These are the activations of a small neural network, seen along a few directions. Each row is one input.
In each table, some parts of the input vary, and every possible input appears once, in random order.
Descriptions start from the smaller parts, as in this example, which fits no table here: values(2) and (point or ring(9) or (ring(5) and line(6))).
Shared parts are said once, and a part with two or three values counts as separate values.

Other details of the inputs shift rows strongly along two fixed directions, in all tables alike. That doesn't count.

Table:
x1: [-2  0  2  7  8 -4  7 -3 -7  1  1 -4 -8 -3  2]
x2: [-4 -7  0  1  7 -9  1  3 -5  0 -2  1 -4 -8  5]
x3: [-5  1 -2 -1  4 -3 -1  5  6 -1  6 -5 -6 -4 11]
x4: [ 13   5   8   1  -8  -9  -1  -4   7 -10  -8   8   9  20 -19]
x5: [-3 -5  0  2  8 -8  2  3 -5  0 -1  0 -4 -8  5]
x6: [ 0  0 -2  6  9 -7  5  2 -5  0  0 -3 -4 -6  5]
x7: [ 12  10   2  -4 -11  -3  -8   4  16 -12  -1   7  12  14 -15]
x8: [-1  1 -2  1  6  0 -3  5  3  3  8 -3 -7 -5  8]
x9: [-2 -6  1  3  8 -4  8 -3 -4  2  0 -3 -9 -4  3]
x10: [-10  -1  -1  -3   1   7   0  -3   2   4   3  -7  -6  -4   9]
x11: [-4 -6  2  2  8 -5  5 -2 -6  1 -1 -3 -9 -4  2]
x12: [-6 -1 -2  0  6  9  3  1  0 -1  6 -5 -9 -4  5]
x13: [ 1 -3 -3  4  7 -7  6  2 -4  1 -1 -1 -4 -7  5]
x14: [ 13   9   3  -3 -11  -4  -8   5  14 -12   1  11  11  18 -11]
x15: [-4 -2  1 -2  3  8 -1 -3  0  5  6 -8 -6 -7  5]
x16: [ 0  3 -2  7  9 -6  4  1 -7  0  0 -3 -4 -5  5]
x17: [ 14   9   5  -4 -11  -5 -10   4  16  -9  -1   6  11  14 -13]
x18: [-2 -3 -2  2  7 -7  3  2 -6  1 -2 -1 -3 -7  5]
x19: [-5 -2 -1 -1  3  9 -2 -3 -1  7  6 -4 -7 -4  6]
x20: [  8  -2   9  -4  -9 -11  -5  -3   8 -11  -9  13   9  16 -19]
x21: [  9   0   8  -3 -10 -10  -5  -3   6  -9 -10  11  10  17 -19]
x22: [ -8   5 -22  -9 -46  54  -5 -10 -27  38 -17   4  44  -9   5]
x23: [-6 -2 -1 -1  6  7  2 -1  2  0  8 -7 -7 -6  3]
x24: [-5 -2 -1 -1  5  7  1 -1 -1  1  8 -3 -8 -2  7]
Each input here is: values(2) and (point or ring(5) or line(6)).
Question: The inputs of x23 and x7 match in every part but the values(2) part. If x19 is changed in the same way as x23 into x7, which row does it become?
Answer: x8

Table:
x25: [ 18   8  17   4  17 -31  -2   8  30 -36   9   5 -17  24 -18]
x26: [  6   7  -6  -5 -18   3 -10   6   3   5  -6   6  22   2  -1]
x27: [  1   0  -1  -7 -19  12  -7  -4   0   6  -7   7  17   7  -8]
x28: [  8  10  -6  -1 -18  11  -5   0   0   5  -5   4  19   6  -6]
x29: [ -1  -4   5  -8 -18  12  -5 -11   1   5  -8   5  11  12 -12]
x30: [-13   0 -15   6  14  11   7   6 -17  19  10 -15 -10 -30  31]
x31: [  5   4  -5  -6 -19   7  -9   2   2   5  -7   6  20   3  -4]
x32: [ -8  -7  11  10  48 -25  13   6  10 -19  24 -16 -50 -11  14]
x33: [-15 -19  -8  11  17  -8  20  -6 -42  23 -13  -5  -7 -30  18]
x34: [-21 -11  -4   3  16  19  13 -10 -19  18   9 -18 -22 -22  21]
x35: [ 18   9  14   5  16 -33  -1  12  30 -38   9   7 -15  24 -17]
x36: [  2   2  -3  -6 -19  10  -6   0   1   2  -7   8  19   6  -6]
x37: [  1  -1   2  -8 -18  12  -7  -8   1   5  -8   6  14  10 -11]
Question: Describe the family of inputs behind these rows.
Answer: point or (values(2) and line(6))
Question: Change only the line(6) part in x27. List by row number the other rows that result.
Answer: x26, x29, x31, x36, x37

Table:
x38: [  8   1   8   7  11 -31  -1  11   7 -20  -1  12 -10  17   0]
x39: [-19 -16  -2  -3   4   4   2  -5 -15  16  -5  -1  -8 -12  16]
x40: [ -9  -2  -9   0 -20  10   4  -6 -13   6 -18   6  22   2  -1]
x41: [ 24  19   0   3 -32   2  -4  -8   0   1 -19  11  38  23 -27]
x42: [ -2  -1  -1  -3 -29  22   3 -19 -11  14 -19   0  25   8 -14]
x43: [-17  -1 -22   4 -21  27  10  -4 -35  30 -17  -2  24 -19  18]
x44: [  9   9   8   0  17  -7 -12  13  30 -28  18  -1 -19  10 -11]
x45: [ 24  12  13   8   4 -28  -4   1  11 -17  -1  10  -2  24 -16]
x46: [ 13   2   4  -3  12 -12  -1  15  32 -26  19   3 -17  10  -5]
x47: [ -5   8   8  -5   7  -2 -14   5  16 -11  19  -5 -11   8   7]
x48: [ 23  11   7  -4 -32   0 -14 -13   2  10 -17  15  33  25 -27]
x49: [  7  15   8   2  13 -11 -11   9  33 -27  14  -9 -15  11  -5]
x50: [-12 -15  -9   0  20   0   5   6 -21  16   3  -9 -10 -37  20]
x51: [  6  10  -7   6 -26  19   7 -11 -17  12 -17   4  30  10  -9]
x52: [  3   8  11  -6  17  -9 -10  14  28 -30  21  -1 -14  10  -9]
x53: [-11 -12  -9  -6 -17  37   4 -17 -30  35 -10  -5  17 -22   0]
x54: [  3  -4   9   1   9 -14   4  -7   6  -5  -2  -9  -7   1  -9]
x55: [ 13   9  12  -9  -3 -12  -8  15  35 -31  16   9  -2  21 -20]
x56: [ -4  -3  -7   9  21   2  14   1 -22  11   8  -8 -15 -25  12]
x57: [ 14  11 -11 -10 -38  37 -16  -2   9   9  -7  11  35  18 -19]
x58: [-24 -15  -6   1  14  -1  11  -3 -12   8  -3 -10 -13 -23  18]
x59: [  2   1   0  -1   7  -1  -2   5  20  -4  19  -1 -14   3  15]
x60: [ 12  -2  11   1  13 -35  -9   7  13 -12   0   6  -6   7  -4]
x61: [ 13   3  15   4   2 -21   1  -4  12 -21  -3  13  -7  32 -18]
x62: [-18  -4 -14   2  19  21   0   2  -6  23  20 -17 -26 -24  38]
x63: [ 13   5   4   7   0  -7   5   2  -1 -16  -2  10   2  15 -17]
x64: [  6   2  11   9  13 -22  11  -2  11 -26   0   0 -14  17 -12]
x65: [ 11  -1  10  -6 -23   4 -10 -15  -1  10 -14   7  19  18 -19]
x66: [ -7 -14   5  -2  17 -15   4   5   4 -14   0   4 -16  -5  -3]
x67: [ 12  10  -5   2 -23  -5  -5   3  -3   1 -18  10  31   9 -12]
x68: [-16 -13  -8   0   7   8  10   2 -20   4  -3   2  -6 -16  11]
x69: [ 12  11  15  -8  -6 -16 -12  10  35 -25  15   9  -4  27 -10]
x70: [-22 -20  -2  -2  21  -5   4  -1 -17  22   4 -12 -23 -30  28]
x71: [-23 -14  -7  -2 -12  37   8 -21 -36  41  -8  -8   5 -18  19]
x72: [-11  -6  -6  -2 -14  11   0  -6 -18  14 -14  10  11   2   8]
x73: [-28  -3  -8  -2  21  13  14  10  -5  11  24 -28 -29 -36  38]
x74: [ 19   6  -1  -6 -33  16  -9 -12  -8  13 -17  11  39  11 -29]
x75: [  2  18   1 -12 -26  19 -15  -2  14  -5   0  -2  24  14 -10]
x76: [  8   3   4   6  12 -17   5  -2   3  -2   1 -10  -4  -4  -5]
x77: [ -5 -13  10   2  25 -10  11  -1   0 -12   7  -4 -26  -5  -3]
x78: [ -4  -6  -2   8  24 -17  10  14  -6 -14   5   5 -18 -11   8]
x79: [ -6   5   4   4  24  -5 -11   7  18  -9  24 -11 -32  -3  16]
x80: [-16 -11  -9   6  24  -8   9   5 -16  16   3 -19 -14 -37  27]
x81: [  3  -4  -1   8  24 -20   5  15  -4 -11   5   3 -14 -15   7]
x82: [ -4   2  -3   3  22  -8   8  11  22 -13  20 -16 -28 -10  20]
x83: [ 19  13   3   2 -33   7  -6 -10  -6   2 -18  19  31  33 -22]
x84: [-14 -16 -13 -10 -18  29  -1  -8 -26  30 -14   0  20 -25   6]
x85: [-19   4 -28  -4 -21  56   1  -9 -21  43  -2 -18  17 -26  27]
x86: [  4  -1   3   8  17 -26  -1   9  -1  -6   3   4 -11  -3  11]
x87: [ 13   4   3 -12 -35  -4 -13  -7  10   0 -25  13  36  19 -29]
x88: [ -2  -7   6   6  19 -10  12   1  -2 -15   5   1 -21   2  -6]
Question: Describe the family of inputs behind these rows.
Answer: values(3) and (ring(5) or (values(2) and ring(6)))
Question: The inputs of x69 and x73 match in every part but the values(3) part. If x62 is changed in the same way as x69 into x73, which row does it become?
Answer: x85
Question: The inputs of x77 and x71 match in every part but the values(3) part. If x84 is changed in the same way as x77 into x71, which row does it become?
Answer: x70
Question: Change only the values(3) part in x51. List by row number the other rows that result.
Answer: x63, x83
Question: Change only the values(2) part in x70. List by row number the other rows that result.
Answer: x65
Question: Change only the values(3) part in x56. List by row number the other rows that result.
Answer: x41, x45

Table:
x89: [  9  20 -12  -8 -36  24 -19   5   8  11  -1   9  35  12   0]
x90: [ 23  14  -1   0 -27   4  -7  -1   5  -8 -14  15  32  23 -31]
x91: [ 11  -1  12   4  18 -18   4   2  16 -21  11   1 -18  12 -13]
x92: [-18  -8 -12   0  -3  37  11  -9 -30  29   1  -9   2 -23  14]
x93: [ -1   6  -9   5  -8  10   8  -2 -11   5  -8  -2  10  -2   1]
x94: [ -2   2  -8   2 -12   3   0   4 -12   8  -8   6  13  -1   8]
x95: [  7   7  16  -1  29 -26 -11  19  45 -39  28  -1 -37  16   2]
x96: [ 15   3  12  -5  -9 -13 -11   2  18 -20  -4  20   6  28 -28]
x97: [10  3 -4  0 -5 -7 -4 10 -2 -6 -4 15 12  4 -5]
x98: [ 15   5  23  -2  10 -47  -8   7  39 -41  -1   7  -7  28 -26]
x99: [ 18   6  10  -1  -8  -6  -3   3  15 -25  -2  16   8  26 -30]
x100: [ 19   1  16  -5  11 -39  -8  15  36 -43   1  15  -4  21 -31]
x101: [ -7  -6  13   3  31 -27   2   2  11 -18  12  -5 -34   4   8]
x102: [ -1   0  -9   0 -13  14  -5  -5 -21  31  -5  -2  14 -14  12]
x103: [-12 -11   2  -2  20  -8   1   2  -3   4   7 -13 -17 -23  10]
x104: [  1   2  -3   4   1 -12   3  10  -2  -9  -3   9   2   2   6]
x105: [ -3   3 -10   3 -10  23   1  -9 -24  24  -5  -9  14 -16   5]
x106: [  5  -4  13   0  15 -25  -1   3  20 -23   4   6 -19  18  -6]
x107: [  6   6  -6   2 -14  18  -1 -10 -14  22  -8  -6  16  -7  -2]
x108: [  0  -1  -1  -2 -13  22   1 -15 -14  20  -2  -5   8  -3  -2]
x109: [-25 -12  -8   8  22  13  21  -1 -21   7  11 -14 -27 -27  26]
x110: [  4  -4   9  -5   4 -15  -7   0  13  -3  -1  -2  -3  -1  -9]
x111: [  9  11  -1   4 -21   7  -1 -10  -2   9 -13  -1  20  11 -10]
x112: [-21  -6  -8   9  23  -3   9   2 -22  18   8 -15 -19 -29  36]
x113: [ 15   8  14   1  -2 -19   1   1  22 -31  -2  12  -2  33 -26]
x114: [  1  19 -17  -4 -22  33  -6   0   0  14   4  -8  20  -2   5]
x115: [  2   0   2  -9 -23  19 -13 -13  -8  14 -11   9  22  10 -11]
x116: [-12  -7 -14   9  18  15  14  -2 -25  23   8 -18 -13 -34  25]
x117: [ -4 -11   7   3  30 -20   3  11   9 -21  14   4 -31  -3   2]
x118: [ -4  -4   7  -1   2  -5  -3  -6   4   2   0  -1 -11   8   2]
x119: [-11  -8   0   7  20   0  14  -4  -5   0  10 -11 -24  -9  13]
x120: [ -2   0  -4 -10 -29  12  -4  -3  -2   6 -19   8  30   7 -11]
x121: [  7  10  -8   2 -20  10   4  -2  -6  -2 -14   8  23   9 -12]
x122: [-20 -18  -6   2  25  10   8  -2 -17  18  13 -11 -27 -29  27]
x123: [ 26   9   1  -3 -30  -5 -16   0   8  -2 -14  22  34  24 -22]
x124: [ -5  -9  12   1  29 -33   4   5  18 -16   9 -13 -30  -7   8]
x125: [  7  -1   6  -7 -18  10 -11 -11   0  11  -7   8  13  12 -11]
x126: [ 1 -7  3 -6  6 -8 -2  1  8 -2  0  1 -1 -7 -5]
x127: [  5  12   2  -3  -1  10  -5   5  22 -13  18  -5  -6  12  -1]
x128: [ 12   5  -5  -2 -20   2  -9   5  -5   5 -11  15  25   8 -10]
x129: [ -3  -1  -5 -11 -29  14  -3  -1  -2   3 -20  10  31   6 -12]
x130: [-26 -17 -11  -2  13  10  12  -2 -17  21   2 -17 -12 -34  28]
x131: [  2   4 -12   2 -14  20   4  -1 -17  10  -8   3  19  -8  -4]
x132: [ -4   0  -9   0 -11  15  -5  -4 -23  27  -5   0  17 -15  12]
x133: [ 10   4  10  -1  -4   0  -3  -7   5  -7   0   2   3  14 -17]
x134: [ -2  -1  -4  -8 -29  20  -5  -6  -8   4 -16  15  23  15  -9]
x135: [ -8  -5  12  10  41 -25  13   2   7 -19  19 -16 -43  -4  11]
x136: [-16 -12   3   3  27 -11   9   5  -1  -8  11  -5 -32  -9  17]
x137: [-1  1 -4 10 12 -4 11  0 -4  0  1 -9 -8 -7  9]
x138: [  2  -5   5  -6   5 -12  -3   7  11 -11  -2   3   1  -1 -11]
x139: [ 3  8  2  8  5 -8  5 -2  0 -4 -2 -6 -1  3 -1]
x140: [-11  -6 -10   6  10  -1   8   3 -16  16   2  -6  -8 -20  27]
x141: [-11   1  -3  -6  14   1  -6  13  22  -7  20 -14 -17 -15  16]
x142: [ -1   4  -6   1 -20   9  -4  -7 -13  23 -12   2  19  -1   9]
x143: [-15  -7  -1   6  11  11  12 -10 -14  16   7 -17 -18 -14  17]
Question: Describe the family of inputs behind these rows.
Answer: ring(5) and (point or (values(2) and line(5)))
Question: The inputs of x106 and x119 match in every part but the ring(5) part. If x125 is changed in the same way as x106 into x119, which row does it become?
Answer: x108
Question: The inputs of x122 and x126 match in every part but the ring(5) part. If x136 is changed in the same way as x122 into x126, which row does it become?
Answer: x120
Question: Change only the ring(5) part in x142. List by row number the other rows that result.
Answer: x111, x118, x124, x143
